These are the activations of a small neural network, seen along a few directions. Each row is one input.
Each table varies a few parts of the input and shows all the possible inputs, shuffled.
A made-up example of a description, with smaller parts first: line(6) and (point or (values(2) and ring(5)) or line(11)).
Shared parts are said once, and a part with two or three values counts as separate values.

Other details of the inputs vary at random and push rows far along three fixed directions, the same in every table; ignore that.

Table:
r1: [-28 -24 -36  13  11 -13  22   8  45  22   5   5  48  -7]
r2: [ 40  19  60 -42 -14   8 -36  27 -20 -11  -3  17 -23   9]
r3: [ 14  23 -30  30  -3 -10 -22 -58  -4  -8   4  25 -30 -22]
r4: [-51 -21  44  -9  -8  10 -24  26 -49 -12 -27  19  24  16]
r5: [-34  -1   7  -6   4 -18 -52 -22 -27  -5 -41  74  33 -20]
r6: [-29 -37   2 -35   5  -4  -4  22  -1   8 -14  20  57  13]
r7: [-62 -32 -31  53 -10 -11 -22  -8  -1 -10 -13  23  37  -1]
r8: [  7   8  -8  19  -7  -9 -36 -20   1  -4  -2  26 -16  -9]
r9: [ 59  22  40 -36  -6   8  14  36   2  10  21 -33 -24  -2]
r10: [-53 -24  51 -23  -1  12 -17  44 -50 -18 -26  23  22  24]
r11: [ 10  41   7   6  11  -6 -55 -56 -24 -20 -23  68 -65 -11]
r12: [  2 -27  60 -39 -12   7 -22  50 -40  -7 -13   1  26  28]
r13: [  3  32 -35  27  11  -9  -9 -58  -3 -10   0  32 -45 -13]
r14: [ 27  23 -26  24   2  -6  29  -5  24  10  21 -38 -16 -25]
r15: [ 41  21   4 -40   6 -11  -7 -22  17  12   1  32 -13 -12]
r16: [-35 -22 -45  52  -6  -9   8  -2  25   1  10  -9  25  -6]
r17: [-49 -46 -13  14  -7  12  47  35  11   7  17 -35  43  28]
r18: [  9  30  -7  18  -1  -4 -12 -32 -10  -2  -7   6 -34 -23]
r19: [ -7   2  18  -9  -3  17  23  33   5  -2   2 -22  -2  21]
r20: [-31 -35  39 -12 -14  -2 -36  28 -46 -15 -27  20  35  18]
r21: [-45 -22   0  -7  -4 -17 -50 -25 -23  -9 -35  83  43  -1]
r22: [-41  -3 -14  37   1  -4 -36 -34 -16 -10 -20  41  -7  -2]
r23: [-47  -8 -50  60   0 -10  18 -14   9  -1   1 -19  27 -19]
r24: [  3  12  38 -28   6  16   7  35  -6  -8   0  -3 -16  21]
r25: [ 47  19   1 -19   2   8   9 -17   4   3  17 -27 -34  -3]
r26: [ 23  16 -14   1  24   1  54   7  21  11  22 -49 -24   3]
r27: [-45 -32  15   4  -6  14   3  31 -10  -4 -15   6  19  31]
r28: [-12 -28   8 -38   7  -2  -2  18  -1   7 -10  19  46   8]
r29: [ -3   6 -48  16  17 -21  11 -25  50  23   4  15  12 -24]
r30: [ -1 -23  22  -9  -1   6  15  31 -11   1   3 -30  17  14]
r31: [ 12   9 -10   4  -7   1   5 -25   4  -1  12  -2 -22  -2]
r32: [-20 -23  26  -8 -22   0 -45   6 -39 -17 -14  45  19  15]
r33: [ 10  17 -16  25  -1  -4 -14 -37  13  -3   5   9 -28 -16]
r34: [-44 -36 -11  23  -9  10  36  49  21   1  13 -39  50  14]
r35: [ 37  41   2   3  -2   0  -4 -21  13  -5   9  -6 -42 -17]
r36: [ 36   3  -6  -9  -3  11  53  12  32  11  37 -54 -11   7]
r37: [  0 -16  28 -17 -15  12  14  55   8  -2  11 -26  23  17]
r38: [ 12  22 -49  43  12 -12  22 -45  19   8   9 -28 -25 -25]
r39: [ 37   1  -4  -2   3  11  43  21  41  15  34 -50 -17   0]
r40: [ 59  30  27 -53  11  -2  15  17  37  16  10  -2 -10 -10]
r41: [ 12  33 -54  49  20 -14  11 -60  14   8   5 -17 -34 -27]
r42: [ 20  24  -9   5   8   8  41   9  35  12  26 -46 -22   1]
r43: [ 27  -7  42 -35  -7  20  18  36   9   6  12 -26 -18  20]
r44: [-33 -12 -29  24  -4  -3 -16 -29 -15  -8 -10  11   5  -2]
r45: [-54 -10 -59  69   0 -13   5 -22   6  -3  -2  -6  28 -24]
r46: [-30 -48 -27  12  -9   7  38  41  15   8  19 -48  54  19]
r47: [ -9 -23  28 -24  -9  22  29  39 -11   1   5 -18   9  38]
r48: [ 42  16   5 -14  -3   1 -16 -19 -10  -5   6  -2 -29  -6]
r49: [-34 -24 -10  13  -8  10  45  42  29   6  16 -47  32  14]
r50: [-33 -43 -17 -11  13 -10  41  40  28  24  -1 -24  71   7]
r51: [ 29  48 -17  -4  16 -24 -33 -54   5   8 -17  49 -25 -44]
r52: [ 29  16  27 -17 -17  -2 -49 -26 -30 -15  -9  42 -28  -3]
r53: [ 56  16  31 -27   6   9  23  10  -1   4  12 -38 -30   0]
r54: [  0   2  23 -20  -1  14 -34 -15 -44 -16 -23  30 -24  14]
r55: [  1  -1 -48  30   4  -4  14 -26  15   2  16 -22  -2 -12]
r56: [ 52  12  33 -50   5  21  26  16  -2   9  20 -39 -36  19]
r57: [ 11  25 -46  39  18  -6  29 -38  15   8   5 -27 -30 -14]
r58: [-57 -17 -56  66  -7 -12   9  -3  23  -5   2  -9  40 -11]
r59: [ 53  33  17 -24  -5  -4 -55 -37 -29 -11  -6  34 -46 -10]
r60: [ 28  29 -36  -5  17 -14  25 -11  61  23  15  -8   0 -26]
r61: [ 56  13  32 -55  17  -6   9  14  11  17   0  -2  -2  -3]
r62: [ 48  13  30 -20   2   1  -2   5 -11  -2   2 -15 -23  -3]
r63: [ 46  11  74 -55 -13  15 -18  41 -30  -5  -4  -4 -16   8]
r64: [-43 -18   1  23 -21 -10 -62 -31 -45 -25 -30  66  14   1]
r65: [-28 -15  54 -23  -7  19  -9  39 -46 -12 -26  11  11  22]
r66: [-41  -7 -34  22  10  -3  -9 -26 -17 -12 -11  18   0   5]
Each input here is: ring(6) and (values(2) or line(9)).
Q: The inputs of r47 and r65 match in every part but the ring(6) part. If r21 is changed in the same way as r47 into r65, which row does it become?
A: r5
Q: The inputs of r12 and r59 match in every part but the ring(6) part. If r61 is changed in the same way as r12 into r59, which row does it become?
A: r28
Q: Start at r8 and move only the line(9) part, one step at a time. The first step leads to r16. Which rows follow, in order?
A: r7, r39, r33, r43, r22, r27, r11
Q: Start at r34 and move only the ring(6) part, one step at a time. The first step leads to r45. Which rows follow, in order?
A: r30, r55, r3, r39
Q: Change only the line(9) part in r49. List by row number the other rows that result.
A: r2, r19, r24, r34, r35, r37, r42, r58

Table:
r67: [-19   0 -28  44  -6 -16 -17 -31   0  -7  -5  19   6 -18]
r68: [-24 -20 -27  28  -5  -5  23  18  15   9  13 -24  39  -4]
r69: [ 37  17  87 -65   4  26 -21  22 -46 -17 -13  12 -50  26]
r70: [ -2   0 -24   9  13  11  49  -4  13   6  15 -35 -14  11]
r71: [-47 -46 -46  47  -7  11  56  33  20   3  26 -69  42  21]
r72: [ 31  17 -49  32   2 -14  10 -30  28   7  22 -18 -16 -21]
r73: [ 37  35 -36  29   3 -14   8 -34  24   6  16  -8 -28 -31]
r74: [-52 -55  20   4 -20  18   9  54 -26 -10   1 -28  42  40]
r75: [-31 -65  -3   3 -14  12  56  76  31  17  28 -65  66  33]
r76: [-61 -31  11  24 -17   8 -15  16 -39 -16 -15   6  25  17]
r77: [-32 -16 -31  13   7  -1  40  23  36  11  18 -24  33   6]
r78: [ -9  14 -23   8  10 -13 -30 -46 -15  -2 -20  49  -6 -13]
r79: [ -2 -20  52 -35 -15   4 -24  32 -34  -8 -13  12  22   8]
r80: [ -4  15 -15   3   8 -13 -31 -51 -14  -3 -23  45  -9 -13]
r81: [ -1 -34  55 -43 -19   5 -36  36 -40 -12 -15  14  27  20]
r82: [ 40  32 -40  22  -4 -12  -3 -41  27   1  23  -7 -31 -22]
r83: [ 11   5  73 -58 -12  13 -32  39 -29 -14 -16  29  -4  18]
r84: [ 20 -11  21 -42  13   7  41  44  19  17  17 -41  13   9]
r85: [ -3   0  -3  12 -14  -4 -50 -31 -19 -16 -14  37  -6 -10]
r86: [ -3 -30  16 -14 -13  17  44  58  22  10  25 -49  34  14]
r87: [ -3   9 -36  38  -3 -14   3 -29  15   4   5  -7   8 -23]
r88: [-18 -27 -35  27  -6  -6  18  14  16   8  16 -26  40   2]
r89: [ 14 -13  12 -39   6  17  43  32  24  16  17 -28   9  17]
r90: [ 97  29  40 -51  -4   8   6   7  12   8  23 -33 -43   0]
r91: [-15  17 -12   0   1  -9 -40 -45 -16 -11 -21  61 -12  -9]
r92: [-20  -8  20 -14   5  -3 -29   5 -23  -8 -22  40  11   5]
r93: [  4   3 -15   0   8  -2  13 -13  18  12   2   3  -7  -2]
r94: [ 92  36  46 -69  14  12  27   6  18  15  20 -18 -57   8]
r95: [ 3  5 -8  4 11 -3 11 -3 20 11  4 -2 -7 -5]
r96: [-83 -51 -12  17   0   3   0  26  -2  -4 -16  15  64  15]
r97: [ 24  20  -8   7   5  -2  17  -1  28  12   9 -18 -20 -12]
r98: [ 88  40  52 -61   6  12  21  24  16  14  16 -37 -42  -2]
r99: [-62 -30   8   6  -2   9 -10   4 -39 -14 -24  23  18  28]
r100: [ -2   0   7  12 -10  -3 -17  -6  -6  -2  -5  13  -2  -9]
r101: [ -7 -19  65 -51  -8   8 -23  48 -34  -7 -23  13  22  16]
r102: [ 10  17 -10   9  13   7  28  -7  10   5  15 -29 -34   2]
r103: [ 23  30 -41  30  -3 -12  17 -28  33   6  25 -15 -18 -26]
r104: [-10  17  -3  13   1 -12 -41 -24 -18 -11 -25  45  -8 -16]
r105: [-11  15  -2  13   2 -11 -42 -24 -20  -8 -25  42  -2 -16]
r106: [ 14  27 -33  17  18 -14   0 -43  20   8   0   5 -16 -24]
r107: [ 65  34  43 -38   7  24  37  27   5   3  21 -52 -56  10]
r108: [-23  -9  23  -8   5  -5 -34  -6 -22 -11 -24  44   6   6]
r109: [-19  -7  20 -15   6  -3 -31   4 -26  -6 -22  38  15   4]
r110: [ 15  28 -43  29   8  -6  19 -25  38   9  13 -16 -18 -26]
r111: [-16 -19 -58  51  -3 -12  26 -10  34   7  22 -31  25  -6]
r112: [-22  -2  15  17 -12   6 -25  -9 -40 -21 -15  15  -9   4]
r113: [ -7  -3  -9 -13   9  -7  -6 -17  -7   3 -11  19   6  -6]
r114: [  6  27 -18  26   6 -15 -23 -39   5  -5 -12  26 -24 -21]
r115: [-29   4  17  11  -4   6 -25  -3 -34 -16 -22  18 -13   9]
r116: [  6  22 -32  10  13 -13 -15 -48   1   1 -10  37 -20 -17]
Q: The inputs of r72 and r92 match in every part but one. If r90 is changed in the same way as r72 into r92, which row does it become?
A: r106
Q: The inputs of r81 and r101 match in every part but one. If r85 is changed in the same way as r81 into r101, which row does it become?
A: r110
Q: Describe the family of inputs behind these rows.
A: line(5) and (values(2) or line(8))
Q: Change only the values(2) part in r115. List by row number the other rows that result.
A: r107
Q: Change only the values(2) part in r112. List by row number the other rows that result.
A: r76
Q: Change only the line(8) part in r73. List by row number the other rows that result.
A: r67, r68, r79, r86, r87, r100, r103

Table:
r117: [ 11  32 -43  29  -9  -9 -35 -61  -8 -13  -5  27 -39 -25]
r118: [ 23  22 -15   6   2  -6 -30 -53   8   4 -10  33 -29 -18]
r119: [ 44  29 -38  -1   6   0  39 -26  46  15  28 -27 -17 -17]
r120: [-25  -3   0  23 -15  -2 -27 -23 -15 -13  -4  25  -5  -7]
r121: [ 64  20   6 -45   9  -3  16  -1  10  17  20 -19 -25  -4]
r122: [ -2  17 -20   2  25  10  56 -17  22  13  11 -28 -35  -3]
r123: [ 21  55  -4   5  28  -7 -37 -71 -16 -13 -26  48 -80  -9]
r124: [  1   0 -68  30  11 -17  40 -33  34  18  21 -26  20 -17]
r125: [-41 -37 -11  16 -12  -1   0   3 -28  -9  -6  -1  45  14]
r126: [  4 -11 -38  19   0   9  38  15  30   4  30 -48   7   7]
r127: [  2 -38   5 -20   4   4  34  31  13  22  11 -31  36  19]
r128: [-17 -35  51 -33 -23  19 -19  28 -36 -17 -11  12  14  23]
r129: [ 46  36  51 -46  11   1 -44   4 -21  -8 -18  30 -32 -12]
r130: [-18   8  -2  11  -3 -12 -18 -14 -10  -6 -17  40  15 -12]
r131: [ -4   5 -76  29   5 -10  37 -20  49  16  21 -24  11 -17]
r132: [ 33  -9  31 -19  -3  12  44  58  21   8  27 -56  -4  22]
r133: [-44 -13 -52  49  10 -17   8  -2  22   3  -1  12  37 -13]
r134: [ 23 -15  21 -41  -4  14  34  30  22  12  18 -26   9  10]
r135: [ 16  11  46 -16  -3   2 -33  12 -25 -14 -17   4 -18   3]
r136: [ 56  24  34 -40   5   0  -6   3  17   4  10   3 -37   5]
r137: [-13   6 -24  29  -9  -7   7   4   1  -1   6  -8   3  -7]
r138: [  1 -15  27 -12 -13  15  41  55   3   3  18 -40  25  19]
r139: [ 59  57  55 -61  28  17 -28 -20 -33 -13 -13  36 -87   9]
r140: [ 34  18  23 -33   6   6  35  32  22  13  12 -37   6  -8]
r141: [ 17  -7 -30  20   6  -8  17 -15  12   4  16 -31  -7   1]
r142: [-50 -20 -66  38   0 -10  38  10  43  15  19 -21  47  -4]
r143: [ 33  22 -19  18  -6   2 -10 -43   9   1   6  -3 -42 -14]
r144: [-32 -38  43 -31 -12  10   1  44  -6   1  -3  12  40  20]
r145: [  0  15 -40  31   2  -4  34   8  26  10  19 -53   2 -17]
r146: [-48 -40 -11  23 -14   4 -12  11 -10 -15 -10   3  32  20]
r147: [-56 -24   3  26  -4   0 -29  22 -29 -17 -20  10  37   4]
r148: [ 20  36 -14   7   8 -12 -45 -47   1  -7  -4  49 -34 -21]
r149: [-23 -29  46 -15 -11  13 -15  56 -33 -14  -7   8  26  27]
r150: [-42 -17 -11  28 -10   0 -28   0 -17 -16  -5  22  16   8]
r151: [ -9   9  50 -54  10  19  -9  22 -43 -11 -23  25 -25  28]
r152: [-25   2   3  16 -19   0 -29 -18 -23 -18  -8  28   4   1]
r153: [-23 -33 -29  13   9 -15   8  -3  10   6  -1  -4  35   9]
r154: [ 16   5  44 -33   6  -2 -19  25  -6  -3 -19   6  -1   1]
r155: [ 41  45 -15   3  31   7  37 -40  25  19   8 -19 -72  -9]
r156: [-53 -14 -27  41  -1 -18 -17 -23  -3  -3 -20  43  29 -21]
r157: [ -6   5 -22   7   5  -5 -37 -32  -4  -9 -12  41  -1  -9]
r158: [ -7   4  11  15 -10  -4 -42 -19 -17 -18 -10  29 -17   5]
r159: [ 17  10  34 -50  15  27  64  37   5  10  13 -40 -16  29]
r160: [ -2  -3 -31  12   4  -8  -2 -20  25   1  -1   5   3  -2]
r161: [ 29  35 -21  10  14 -11  18 -24  33  15   8 -17 -21 -39]
r162: [-46 -14  -2   8 -10  -7 -23  -8 -11 -10 -16  41  36   3]
r163: [ -1   1 -23   6  13 -14 -35 -37 -16  -4 -10  37   3  -8]
r164: [-26 -36  37 -26 -25  22   2  43 -26 -13  -3  -7  37  32]
r165: [ 53  31  35 -30  10   1  -2   4  11  14  -5 -10 -29 -15]
r166: [ -9   4 -50  57  -4  -7  15 -31  31   9  18 -19  -9 -13]
r167: [ 70  29  25 -37   6   7  21   4  36  23  26 -22 -41  -3]
r168: [-15  -2 -33  33   2 -14 -43 -46 -31 -18 -14  34  -6 -10]
r169: [-46 -30   5  19  -4  -7 -13  15  -7   4 -23  29  40   3]
r170: [ 36  31 -24  33   8  -3  26 -17  32  16  17 -49 -30 -25]
r171: [-34 -35 -11   2   1  -9  -6 -10 -13   3  -9  17  39   1]
r172: [-25 -33  41 -20  -4  -2 -11  47 -12  -5 -19  21  36  22]
r173: [-48 -30 -15  39 -11  -1  21  19   2  -1   5 -14  35   1]
r174: [-16 -47  23 -20 -10  11  24  38 -18   1   9 -31  34  23]
r175: [ -9 -18   9 -12 -15  13  32  51  10   4  25 -41  19  23]
r176: [ 10  15  44 -41  -1  -1 -33  20 -25  -6 -24  24   0  -7]
r177: [-37  12 -16  40  -9 -11 -33 -30 -25 -17 -23  23  12 -19]
r178: [ 13   8  57 -26  -9   8 -26  14 -33 -12 -14   5 -16  -5]
r179: [ 27 -11  51 -35  -9   9 -32   1 -44  -6 -13  15 -16  17]
r180: [ 29 -12  29 -11  -5  17  50  54  22  18  27 -59   0  17]
r181: [ -4  -3  -6   2  -8  -7 -35 -23 -39 -13 -14  24  -5   0]
r182: [  5  13 -32  13   5 -10  27   6  30  15  12 -12   8 -15]
Q: The inputs of r162 and r148 match in every part but one. If r159 is changed in the same way as r162 into r148, which row does it become?
A: r139
Q: The inputs of r131 and r134 match in every part but one. If r137 is changed in the same way as r131 into r134, which row does it become?
A: r173
Q: Describe the family of inputs behind these rows.
A: ring(6) and (point or (values(2) and line(5)))
Q: Change only the line(5) part in r172. List by row number the other rows that result.
A: r136, r153, r154, r160
Q: Change only the values(2) part in r128. List by row number the other rows that result.
A: r134
Q: Which other rows agree with r179 in the ring(6) part? List them by row number.
A: r118, r127, r143, r155, r165, r166, r167, r169, r170, r180
Q: Change only the line(5) part in r142. List by row number the other rows that result.
A: r121, r131, r176, r182
